These are the activations of a small neural network, seen along a few directions. Each row is one input.
In each table, some parts of the input vary, and every possible input appears once, in random order.
Descriptions start from the smaller parts, as in this example, which fits no table here: values(2) and (point or ring(9) or (line(4) and ring(8))).
Shared parts are said once, and a part with two or three values counts as separate values.
In the rows, 128 means zero.

Other details of the inputs shift rows strongly along two fixed directions, in all tables alike. That doesn't count.

A family of inputs:
x1: [156 112 107 155 150 132  81  97  44 150 132 129 144]
x2: [159 117 148 124 170 167 124 107  36 111 165  87 164]
x3: [174  92 126 140 168 162  88 113  63 126 118 107 147]
x4: [118  58 130 117 144  95 183  98 161  96 131 162 116]
x5: [150 216 141 121 121 202  88 172 125 168  75 131 127]
x6: [153 118 139 126 177 176 136 112  31 117 166 102 152]
x7: [ 91 158 164 109 101  98 150 147 191 128  92 150 104]
x8: [105  60 115 150 112  81 146  88 157  96 154 166 123]
x9: [171 129 125 119 159 127  96 137  80 151 136 106 140]
x10: [185  92 115 144 175 176 115 119  61 140 134 118 136]
x11: [ 92 156 157 105 110  95 145 153 202 121  98 128 111]
x12: [180 110 118 134 183 146 119 122  50 148 134 115 130]
x13: [131 131 115 133 125 140 106 135  47 123 136  87 162]
x14: [126  21 135 134 141  99 164  81 135  86 137 157 123]
x15: [ 93 149 165 112 100 115 150 145 198 125  90 149 107]
x16: [103 154 149 111 114 127 170 160 210 133 110 138 103]
x17: [108 160 155 106 108 101 160 155 209 130 111 123 112]
x18: [101 155 130 130  99 135 163 155 213 128 114 137  98]
x19: [ 88 167 120 129  96 108 153 150 208 146 130 141 108]
x20: [154 222 134 138 113 191  82 173 135 168  90  94 128]
x21: [177 108 112 126 179 135 105 131  48 154 146 120 132]
x22: [165 105 128 126 165 123  84 117  38 146 125 131 137]
x23: [128  33 105 141 143 101 173  79 137  86 146 161 117]
x24: [ 98 163 147 103 110 107 163 149 196 129  98 156 104]
x25: [142  27 126 131 147 103 172  91 154  89 154 131 131]
x26: [144 227 136 112 112 159  71 174 126 190 107  95 133]
x27: [130  44  94 146 130 100 162  74 142  83 158 166 118]
x28: [ 81 156 141 100  94  89 126 149 203 135 118 128 115]
x29: [109 232 141 124  79 172  91 180  82 162  93 104 146]
x30: [132 237 116 134 111 169  75 163 117 186  93 131 131]
x31: [ 92 165 119 133  86 118 138 143 208 128 122 167 114]
x32: [109  56 131 109 141  56 150 111 154  97 147 139 123]
x33: [144 232 115 149 110 186  77 178 130 181 113 120 125]
x34: [109 152 156 110 108 118 160 154 217 127 108 123 116]
x35: [ 63 171 181  97 100 126 160 147 185  92 130 115 130]
x36: [146 132 106 147 146 129  78 116  78 146 130 108 146]
x37: [165 108 100 162 154 142  69 108  61 131 143 114 151]
x38: [109 161 127 134  81 124 141 142 222 118 126 127 111]
x39: [158 129 113 158 128 158  83 108  77 132 121 131 130]
x40: [141 115 158 126 162 163 115  98  19 109 147 114 155]
x41: [147 126 125 126 141 129  81 114  62 158 125 128 134]
x42: [141 226 125 143 102 183  56 165 131 155  91 102 128]
x43: [163 134 104 149 146 135  92 117  82 155 143 103 147]
x44: [ 91 160 131 104 100 103 152 155 203 150 132 138 103]
x45: [169 100 111 153 162 157  85 108  60 125 120 102 140]
x46: [174 107 111 121 176 131  97 117  40 146 132 139 138]
x47: [126  27 133 126 159  83 163  87 139  83 140 132 128]
x48: [ 93  67 106 126 112  91 202 118 132  92 173 126 134]
x49: [133  42 101 152 132  82 154  85 152  94 180 139 135]
x50: [ 99  50 101 125 118  86 192  96 105  82 166 144 144]
x51: [108  53 128 141 119  95 163  90 158  89 130 155 111]
x52: [134 230 128 109 115 165  74 168 113 190  94 129 125]
x53: [111  47 109 128 116  81 188 101 117  83 179 110 151]
x54: [ 69 177 170  94 101 137 179 143 180 100 129 144 126]
x55: [103 162 119 136  87 132 152 149 216 124 127 142  99]
Description of these inputs: ring(5) and (values(2) or ring(9)).
The inputs of x33 and x49 match in every part but the ring(5) part. If x16 is changed in the same way as x33 into x49, which row does it become?
> x34
Which other rows does x15 become when the ring(9) part takes its other values? List them by row number.
> x1, x7, x8, x14, x22, x39, x41, x51
Which other rows does x50 become when the ring(5) part takes its other values? List them by row number.
> x13, x29, x48, x53
Which other rows does x48 become when the values(2) part takes its other values? List them by row number.
> x6
A walk changes only the ring(5) part. It starts at x21 and steps to x46. List the rest of the walk in order.
> x22, x32, x9

A family of inputs:
x56: [160 162 133 120 155 168 122 142  84 158 116 122 133]
x57: [144  47  96 164 140 116 151  77  98 104 170 142 127]
x58: [137 155 116 147 129 135  84 128  88 149 111 133 139]
x59: [155 160 135 132 154 186 111 141  89 136 119 118 130]
x60: [109 120 148 122 113  92 130 129 179 122 118 127 123]
x61: [155  35 109 148 161 106 152  85 118  91 169 119 137]
x62: [142  43  83 139 151 102 152  89  97 114 176 149 132]
x63: [159 148 127 122 145 139  85 145  92 164 119 103 131]
x64: [ 65 171 148 105  80 117 162 151 147 110 147 102 148]
x65: [158 152 129 138 136 165  75 134 100 138 112  97 139]
x66: [ 95 143 123 139  83 120 134 133 182 115 113 146 118]
x67: [142 159 102 131 135 141  86 140  83 160 122 131 131]
x68: [100 140 163 108 117 115 139 142 164 120 106 149 118]
x69: [103 130 150 114 116 133 151 124 170 102 107 140 118]
x70: [123 141 131 120 114 106 155 147 189 135 130 122 119]
x71: [102 140 155  99 117 109 160 140 169 130 112 148 105]
What is each input in this table made of?
> point or (values(3) and ring(5))
Which other rows does x68 become when the values(3) part takes its other values? List them by row number.
> x58, x60

A family of inputs:
x72: [ 97 233 131 132  73 158  96 165 129 145 113 115 139]
x73: [172 116 124 145 165 143  87 114  68 146 116 129 130]
x74: [109 200 133 114  99 127 110 174 185 161  98 135 111]
x75: [135  57 129 131 159 127 163  89  87  96 151 134 137]
x76: [156  57 108 147 159 122 138  87 105 109 138 147 123]
x77: [135  60 120 120 160  98 151 100  78 103 164 127 140]
x78: [176 180 112 140 151 170  58 145  67 177 117 106 144]
x79: [ 91 203 112 141  69 138  95 158 178 153 107 136 121]
x80: [ 95 119 139 111 100  82 156 131 211 125 115 155 105]
x81: [185 168 127 139 151 181  65 139  66 160  92 120 138]
x82: [147  81 101 143 147 112 130 104 123 128 146 125 128]
x83: [142 166 145 114 141 158  94 147  69 156 111 105 140]
x84: [104 148 156 106 116 135 145 140 158 114 111 130 124]
x85: [116 194 128 130  91 142 122 170 198 152 103 128 111]
x86: [ 83  92 138 109 113  79 189 119 186  97 157 137 129]
x87: [137 105 122 129 142 120 145 111  98 114 152 109 134]
x88: [157  57 108 147 155 120 131  91 108 112 154 138 123]
x89: [ 84 120 152 113  97 109 182 134 202  98 139 140 117]
x90: [148 117 142 128 166 148 107 118  55 128 126 113 143]
x91: [ 91  88 133 122 107  92 195 124 188  87 150 132 123]
What is each input in this table made of?
> values(2) and (point or ring(9))
The inputs of x79 and x72 match in every part but the values(2) part. If x80 is changed in the same way as x79 into x72, which row does it become?
> x83
Which other rows does x90 become when the ring(9) part takes its other values? List them by row number.
> x75, x77, x83, x84, x86, x87, x89, x91

A family of inputs:
x92: [152 190 131 141 123 187  78 152 104 156 105 104 138]
x93: [174  30 115 145 185 118 129  77  74 106 144 126 136]
x94: [ 91 104 138 110 109  86 175 130 215 111 120 166  98]
x95: [130 196 125 135 102 163 104 164 141 149 114 104 134]
x96: [152 177 110 146 124 179  89 143  78 153 116 117 141]
x97: [ 90 112 132 107 107  71 171 133 213 119 134 155 109]
x98: [ 96 111 131 123 105  97 184 128 221 105 139 153 105]
x99: [171  31 116 146 182 122 131  73  66 105 140 140 132]
x100: [153  40 101 149 162 111 123  74  61  98 167 119 148]
x101: [144 192 133 126 128 162 112 163 146 165  97 123 116]
x102: [145 193 139 125 128 162 104 165 150 161  95 111 118]
x103: [161  33 105 155 162 131 131  69  62  96 159 136 140]
x104: [137 194 136 127 125 166 107 160 141 162  89 134 115]
x105: [132 197 146 117 120 146  83 161 137 162  93 117 129]
x106: [ 74 114 135 121  91  74 157 129 206 105 136 140 118]
x107: [174  35 105 151 178 122 136  78  72 105 167 122 138]
x108: [160  36 113 136 174 100 118  74  58 111 148 142 140]
x109: [161  37 102 138 169  91 125  80  59 118 167 120 142]
x110: [148 180 111 138 130 152  82 150  74 168 126 109 140]
x111: [ 58 124 169  88 103 100 211 136 183  86 139 139 123]
x112: [141 176 124 140 125 156  71 141  70 156 111 116 141]
x113: [149 177 118 130 131 151  78 142  71 171 109 122 135]
x114: [ 90 108 137 107 108  71 167 132 217 115 132 143 112]
x115: [ 76 113 128 119  92  71 167 132 210 109 145 136 116]
x116: [135 195 131 133 109 171 103 161 144 155 112 108 129]
x117: [130 199 119 135 102 165 110 163 136 153 116 115 132]
x118: [160  37 103 136 177 100 126  78  56 120 155 146 138]
x119: [151 167 108 139 133 160  93 139  79 152 132 111 140]
x120: [ 83 108 128 127  92 104 182 123 215 101 137 159 107]
x121: [136 189 149 118 122 157  92 161 138 157  82 134 117]
x122: [ 84 115 127 112  96  68 171 130 205 121 138 150 109]
x123: [170  34 112 153 177 124 130  73  70  97 158 125 138]
x124: [110 211 166  95 120 167 139 174 110 142 119  99 141]
x125: [ 88 107 143 125 100 101 174 119 219  95 124 160 105]
x126: [172  28 117 138 184 110 124  81  71 106 146 128 132]
x127: [170 170 124 127 152 165  86 153  88 170 107 118 126]
x128: [161 174 123 143 141 183  90 141  85 159 110 126 130]
x129: [ 63 121 178  89 104  97 200 136 189  79 138 123 128]
x130: [151 174 121 147 122 180  82 140  78 145 110 114 143]
x131: [ 81 114 125 120  93  85 172 128 214 100 146 135 116]
x132: [ 77 113 140 115  91  71 160 123 203 109 123 157 109]
x133: [ 72 116 122 122  89  87 176 123 208 101 139 156 111]
x134: [ 73 115 133 123  87  88 168 120 208  93 133 153 113]
x135: [167  39  93 154 167 128 142  78  64 109 173 128 140]
x136: [135 192 137 124 116 143  78 155 114 163 100 110 133]
x137: [122 178 164 100 134 161 135 159  91 130 128  89 148]
x138: [132 182 169 107 141 180 112 149  49 132 112  99 153]
x139: [127 194 131 136 102 165  97 160 140 144 106 108 136]
x140: [176  27 109 135 186 107 131  85  72 113 156 125 132]
x141: [114 203 126 129 102 146  94 163 125 162 108 128 127]
The inputs of x124 and x111 match in every part but one. If x110 is changed in the same way as x124 into x111, which row does it become?
> x141
The inputs of x101 and x99 match in every part but one. If x127 is changed in the same way as x101 into x99, which row does it become?
> x121
What is each input in this table made of?
> ring(5) and (point or ring(9))
A walk changes only the ring(9) part. It starts at x105 and steps to x136. List the rest of the walk in order.
> x106, x100, x139, x92, x123, x93, x126

A family of inputs:
x142: [157  33 109 150 176  94 139  72 113 108 165 138 123]
x143: [110 195 148 128 118 151 106 141 134 148 107 143 119]
x144: [145 146 112 135 129 149  80 128  73 131 146  98 157]
x145: [113 188 137 129 103 140 106 150 120 156  90 138 120]
x146: [153  42  94 148 149  92 131  93 111 122 144 132 127]
x147: [132 160 133 160  96 202 131 146 144 112  85 107 126]
x148: [122 194 166 106 121 158  99 161 140 134 114 104 140]
x149: [130  55 118 143 149  91 141  80  90  97 179 114 145]
x150: [ 97 107 137 159  88 156 180 113 212  68 127 136 117]
x151: [112 171 127 130 100 136 108 147 119 150  98 142 125]
x152: [132  21 132 122 161  78 165  82  94  84 157 115 142]
x153: [147 154 144 112 132 143 106 159 157 147  89 125 117]
x154: [170 107  95 144 140 133  87 125  94 144 119 121 137]
x155: [138  46  92 136 144  99 172 100  94 112 166 135 134]
x156: [134  53 132 124 158 104 147  87  82 105 129 151 128]
x157: [147 148 127 136 134 140  94 135  62 147 122  89 147]
x158: [144 138 130 136 147 145 102 124  61 146 104 133 130]
x159: [ 95 116 142 101 115  98 200 143 198 114 126 145 108]
x160: [168 137 131 112 161 169 121 149  68 145 118 116 138]
x161: [ 98 126 144 107 123 110 187 129 198 112 147 146 113]
x162: [ 90 136 113 110  84 103 179 157 200 119 129 145 119]
x163: [ 83 108 159  97 107  97 168 130 191  99 104 166 109]
x164: [150 133 144 126 157 147 101 119  74 130 140  97 151]
x165: [156 144  95 135 138 161 109 133  78 141 153 122 145]
x166: [154 135 101 141 146 155 117 125  73 147 159 120 141]
x167: [146 147 135 137 152 149  94 122  70 137 143  93 147]
x168: [176 126 128 132 163 146  94 130  92 155 103 114 128]
x169: [172 126 109 148 151 136  89 125  85 161 113 113 129]
x170: [143  58 111 137 169 111 169  88  94 108 179 135 130]
x171: [176 149 130 136 167 161  78 126  95 156 118 114 129]
x172: [ 93 133 135 112 110 104 189 150 192 125 126 138 106]
x173: [152  30 100 153 163  86 140  69 117 107 171 139 123]
x174: [108 142 117 128  94 106 127 140 216 124 128 145 115]
x175: [ 84 135 165  92 100 101 160 153 198 103 112 120 123]
x176: [119 139 152 111 121 119 134 140 214 122 117 143 110]
x177: [133 191 149 105 132 172 125 163 141 145 122 125 125]
x178: [ 88 115 160 105 114 107 158 117 190  95 126 169 115]
x179: [ 75 122 125 115  75  89 158 135 193 105 111 168 116]
x180: [130  59 111 143 143  98 132  84  88 100 180 114 150]
x181: [110 189 130 134 102 148  97 140 130 149 115 145 126]
x182: [ 76 121 150 111 101  80 171 138 194 107 125 118 116]
x183: [146 176 133 132 130 143  97 158 141 166  89 115 114]
x184: [114 201 125 127  96 158  84 149 127 146 108 144 133]
x185: [127 206 126 128 115 160 123 160 135 162 130 121 123]
x186: [110 208 141 133 103 153  96 144 132 155 107 141 120]
x187: [111 187 133 124  94 134 104 165 129 149 110  98 138]
x188: [151 143 141 130 158 161  92 111  63 139 120 136 137]
x189: [150  43  94 152 154  96 127  79 117 113 169 137 128]
x190: [ 72 107 127 111  75  72 169 138 205  92 134 129 129]
x191: [161 156 110 135 143 159 116 146  62 164 126 109 134]
What is each input in this table made of?
> values(2) and (point or (values(4) and line(6)))
The inputs of x143 and x158 match in every part but the values(2) part. If x173 is changed in the same way as x143 into x158, which row does it become?
> x169
The inputs of x188 and x156 match in every part but the values(2) part. If x166 is changed in the same way as x188 into x156, which row does it become?
> x155
Which other rows does x184 become when the values(4) part takes its other values? List them by row number.
> x144, x165, x174

A family of inputs:
x192: [117 146 131 117 117 104 134 144 188 145 111 142 109]
x193: [ 95 124 118 138  93 104 150 129 195 108 139 132 123]
x194: [103 221 154 114  96 159 100 169 124 153 101 110 136]
x195: [136 221 123 138 101 174  86 170 152 175  92 133 116]
x196: [ 73  89 121 125  92  65 168 111 195  94 145 153 118]
x197: [130 217 154 117 117 161  83 172 145 169  73 127 115]
x198: [144  16 100 147 155  77 134  67  99 101 157 154 129]
x199: [172 139 102 150 150 156  56 118  36 158 124 117 146]
x200: [182 129  96 161 152 167  66 117  53 151 133 106 145]
x201: [110 137 137 120 110 105 127 133 183 133 103 150 109]
x202: [135  30 120 134 162 110 176  76  83  81 175 137 139]
x203: [154  88 119 143 155 146 120  99  56 112 157 101 153]
x204: [200 146 110 154 168 183  57 126  51 165 109 105 140]
x205: [141  18 122 128 171 109 179  74  88  80 166 142 134]
x206: [159 136 137 129 162 160  88 119  24 137 129 105 154]
x207: [103  76 139 123 119  87 178 115 223  94 129 149 101]
x208: [151  83 105 150 144 135 122  99  62 109 161 104 153]
x209: [ 95 124 161 103 115 103 158 136 183 112 109 146 114]
x210: [ 84 137 130 112  93  92 163 142 172 118 144 126 126]
x211: [ 99  86 119 136 100  82 163 113 229 102 137 153 106]
x212: [ 97 123 112 136  95 107 155 127 195 117 135 155 111]
x213: [ 92 151 142 106 105 109 155 146 160 125 136 120 128]
x214: [154 136 114 140 142 153  83 119  23 139 136 104 157]
x215: [127  27 113 140 153 105 178  73  83  80 180 135 142]
x216: [121 196 119 124 102 133  97 164 155 167 111 124 121]
x217: [107 118 142 109 124  90 160 138 198 126 119 145 104]
x218: [ 89 132 151 100 113  96 172 139 177 112 138 130 122]
x219: [115 231 131 129  88 178 107 175 126 156 109 112 134]
x220: [173 151  95 159 147 180  77 125  31 155 135 111 150]
x221: [ 99  81 136 121 119  91 189 114 214  97 129 165  98]
x222: [101 145 151 117 109 128 154 140 174 109 129 119 126]
x223: [123 197 159 113 116 167 119 166 155 139  99 109 127]
x224: [151  79 137 122 169 129 122 100  53 112 136 123 144]
x225: [153  85  94 144 154 113 114 103  61 131 160 118 146]
x226: [147  16 126 118 179  86 169  84  95  98 160 136 131]
x227: [188 124 132 137 175 180  89 125  48 143 118 101 144]
x228: [114 147 122 124 107 101 129 144 187 146 120 143 112]
x229: [129 207 155 115 118 178 120 172 148 154  88 128 119]
x230: [133 191 130 130 112 159 110 157 164 159  92 140 110]
x231: [125 219 160  98 121 159 111 180 134 160  96 109 128]
The inputs of x219 and x210 match in every part but one. If x215 is changed in the same way as x219 into x210, which row does it become?
> x213
What is each input in this table made of?
> values(4) and ring(10)
Which other rows does x196 become when the ring(10) part takes its other values? List them by row number.
> x194, x197, x198, x199, x201, x206, x209, x214, x224
Which other rows does x224 become when the values(4) part takes its other values? List them by row number.
> x205, x223, x231
Which other rows does x208 become when the ring(10) part takes its other values? List them by row number.
> x193, x200, x203, x204, x207, x211, x222, x223, x227
